A small network was shown many inputs. Here are its activations along a few directions, one row for each input.
Each table varies a few parts of the input and shows all the possible inputs, shuffled.
A made-up example of a description, with smaller parts first: one of 6 places along a line, together with either a single point or one of 11 places around a ring or (one of 3 separate values, together with one of 8 places around a ring).
Shared parts are said once, and a part with two or three values counts as separate values.
In the rows, zero is written as 128.

Other details of the inputs shift rows strongly along two fixed directions, in all tables alike. That doesn't count.
To show where, the next rows are all for the same input, with only those details redrawn:
[152 142 116 141 113 109 129 146 108 150 122 124 136 138 151]
[141  77  76 224 137  81 122 222 155 177 133 155 115 143 221]
[182 130  96 175 152  34 171 197 130 124  91 129 128 141 209]
[126 145 137 122  80 183  87  93  99 179 149 121 134 129 106]
[115 162 153  97  61 219  68  63  83 187 161 109 142 131  72]
[143 144 129 129 102 152 103 120 107 171 138 122 137 137 127]
[153 111  92 186 140  70 144 195 140 146 112 138 126 140 205]
[173 131  99 168 145  46 165 188 131 126  95 127 130 141 202]

Table:
R1: [ 87  72 121 197 142 156 114 169 151 163 155 115 112 127 177]
R2: [ 64  33 109 223 122 186  57 187 169 200 181 137  91 132 186]
R3: [166 172 113  79 121 108 162 110 114 112 126 128 139 150  91]
R4: [120 150 162  75 141 125 154  88 101  56 125 101 149 128  83]
R5: [ 78 141 174  93 105 226  90  61 108 159 169  92 138 118  80]
R6: [149 134  87 171 135  23 178 172 133 106  97 145 143 133 176]
R7: [ 96  96 142 131 126 221  86 108 143 187 150 142 108 107 108]
R8: [ 76 104 102 175  79 157  73 127 132 188 173 158 134 132 117]
R9: [125 189 160  71  71 207  88  39  73 166 148  97 150 127  58]
R10: [103  69  78 177 103 163  78 175 168 202 200 177 111 158 143]
R11: [142 153 161 124 158 120 151 109 130 110 112 111 131 112 144]
R12: [143 102 107 154 176  76 198 186 167  88 105 122 112 144 167]
R13: [115 152 143  76 108 155  88 104 116 104 163 116 133 102  80]
R14: [102  51 124 190 117 195  58 168 189 178 170 168  91 130 134]
R15: [165 134 116 114 190  41 223 168 157  60  90 117 131 141 163]
R16: [ 80 133 162 110 112 150 132  86 118 106 136 107 151 118  97]
R17: [157 143 112  94 127 116 146 124 110 146 104 134 135 134 124]
R18: [148 172 126  82 119 107 132  94  93  95 141 135 150 141  89]
R19: [122  84 140 165 136 138  82 150 152 122 142 156 109 119 133]
R20: [102 105 152 162 117 202  66 114 136 171 155 126 106 112 128]
R21: [ 95  29 114 208 126 193  73 188 207 202 198 176  99 123 160]
R22: [106 181 172  70 124 127 167  58  89  63  99  87 153 123  73]
R23: [165 156 101 144 178  33 184 193 135  90  85 101 116 119 211]
R24: [118 153 111 133 130  63 152 164 137  87 106 118 131 103 160]
R25: [ 83  74 143 191 102 178  61 144 145 165 153 147 110 107 129]
R26: [161 153 134  88 102 100 126 107  95 102 128 133 155 130  92]
R27: [136 126  93 125 130 127 134 128 128 170 127 145 126 133 137]
R28: [106  83 115 135 156 139 135 145 142 140 111 121 105 128 151]
R29: [106  78 125 159 144 124 116 152 143 100 150 127 119 129 143]
R30: [123 157 133  72  68 208  99  61 113 161 174 130 144 139  41]
R31: [155 163 119  71 124 124 152  97  97 140 100 122 143 130 104]
R32: [157 150 149 141 171  94 164 139 133  99  92 114 123 117 171]
R33: [177 172 126 124 130  72 166 139 105 118  90 112 139 136 157]
R34: [103 146 155 107 127 106 144 105 112  68  89  94 143 130 109]
R35: [ 91  82 123 190 132 155 100 159 141 143 134 112 111 135 165]
R36: [105 127 156  94 123 156 103  93 111  83 138 109 135 132  76]
R37: [131 126 140 109 153 142 127 116 136 121  90 137 111 119 121]
R38: [ 63  33 122 236 109 176  55 179 187 200 187 177 112 105 173]
R39: [157 179 125  58 130 113 163 122 129  82 114 105 130 117 101]
R40: [158 137  84 108 186  50 186 177 140 108  75 121 108 114 180]
R41: [105 103 144 173 123 129  97 144 152 123 118 143 114 117 140]
R42: [140 177 170 103 141 102 164  93 115  70  91 115 145 105 108]
R43: [165 103 111 144 196  61 174 179 151 106  62 145  98 117 190]
R44: [127 174 160  33 152 141 179  65  91  88  83  90 136 123  82]
R45: [143 152 112 139 118 116 136 126 108 151 132 122 139 137 143]
R46: [127  87 136 163 143 131  98 146 148 113 144 154 109 114 142]
R47: [107 166 133  62  90 215  94  51  93 184 155 128 136 128  55]
R48: [141 168 177  70 142 129 142  70 113  70 124 129 150 104  85]
R49: [132 127 150 152 147 132 115 132 133 118 103 123 112 122 148]
R50: [119 137 159  85 145 115 143  95 115  73 131 112 149 121 100]
R51: [136 172 113 124 124  49 174 126 108  91 107 131 144 145 133]
R52: [126 148 130  95  82 166  97  72  98 138 169 142 150 126  64]
R53: [168 157  96 149 165  38 183 165 118 108 101 120 129 152 187]
R54: [173 139 139 108 161  89 173 136 148  75  88 130 110 131 132]
R55: [150 107  95 144 111 121 130 157 152 161 148 156 126 146 133]
R56: [155 157 116 109 124  87 138 117 107 101 139 139 147 138 107]
R57: [152 150 158  89 143 141 157 102 140  91 114 121 123 124  93]
R58: [117 124 126 160 156  61 179 152 132  65  86 110 125 129 163]
R59: [145 173 129 106  96  84 148  96  92 106 103 120 160 131 102]
R60: [118 139 136 126  75 135 104 105 110 147 134 136 147 128  98]
R61: [121 167 162  57  61 199  74  40  80 140 172 126 160 121  20]
R62: [123 142 171  98 128 171 104  80 120 102 148 133 135 107  80]
R63: [120 162 119  69 111 169 121  80  98 155 141 132 133 142  85]
R64: [ 82  39 105 186 120 186  77 178 185 165 173 146 100 147 139]
R65: [167 130 122 119 199  59 194 148 146 103  67 136 123 113 172]
R66: [125 104 125 127 146 131 154 149 153 102 126 117 110 141 123]
R67: [148 177 122 111 123 111 138 108  94 141 123 115 138 143 126]
R68: [121 138 138  79 162 125 172 105 123 109  99 110 134 124 125]
R69: [ 62  29 102 187 126 197  62 174 169 197 157 148  95 132 156]
R70: [148  99 100 150  95 147 116 165 153 168 158 157 123 142 127]
Question: What do these inputs look like to the network?
Answer: one of 5 places around a ring, together with either a single point or one of 5 places along a line or (one of 2 separate values, together with one of 4 places along a line)
Question: The inputs of R61 and R31 match in every part but the place on the ring of 5. If R13 is changed in the same way as R61 into R31, which row does it become?
Answer: R40
Question: Change only the place on the line of 4 in R37. List by row number the other rows that result.
Answer: R7, R43, R65
Question: Start at R10 and move only the place on the line of 5, one step at a time. The first step leads to R3. Which rows follow, in order?
Answer: R30, R55, R70
Question: Change only the choice among 2 separate values in R58. List by row number the other rows that result.
Answer: R25
Question: Change only the place on the ring of 5 in R62. List by row number the other rows that result.
Answer: R7, R32, R42, R57

Table:
R71: [166 160 126 132 133  44 165 135 110  78  99 128 154 124 146]
R72: [ 95  57 133 166 125 195  80 141 149 156 152 133 101 145 125]
R73: [105 155 159  69  70 198  88  62  96 121 176 108 152 135  39]
R74: [ 96  71  86 231 130  90 101 202 159 147 165 158 122 136 192]
R75: [115 162 148  56  87 219 102  61  87 166 153  93 140 137  60]
R76: [ 43  60 139 154 123 200  72 125 150 164 152 135 111 103 122]
R77: [140 146 132 104 116 150 128  96 115 161 118 138 135 137 104]
R78: [181 170  99  88 154  66 188 144 122 101  78 119 124 134 144]
R79: [130 160 180 110 119 167 114  94 120 110 112  97 122 115 109]
R80: [102 182 150  70  90 200 103  51  78 166 145  94 138 128  73]
R81: [167 163 141  93 193  41 239 129 144  41  72 112 133 125 141]
R82: [112  50  93 225 123 110  95 195 174 168 159 191 121 137 178]
R83: [179 162 115 123 145  56 181 142 110 114  80 116 141 129 168]
R84: [168 169 114  98 144  45 177 142 123  55  98 131 136 129 124]
R85: [119  51 104 201 168 139  86 201 184 172 161 167  91 106 194]
Question: What do these inputs look like to the network?
Answer: either one of 5 separate values or (one of 2 separate values, together with one of 5 places around a ring)
Question: Change only the choice among 2 separate values in R77. List by row number the other rows that result.
Answer: R82
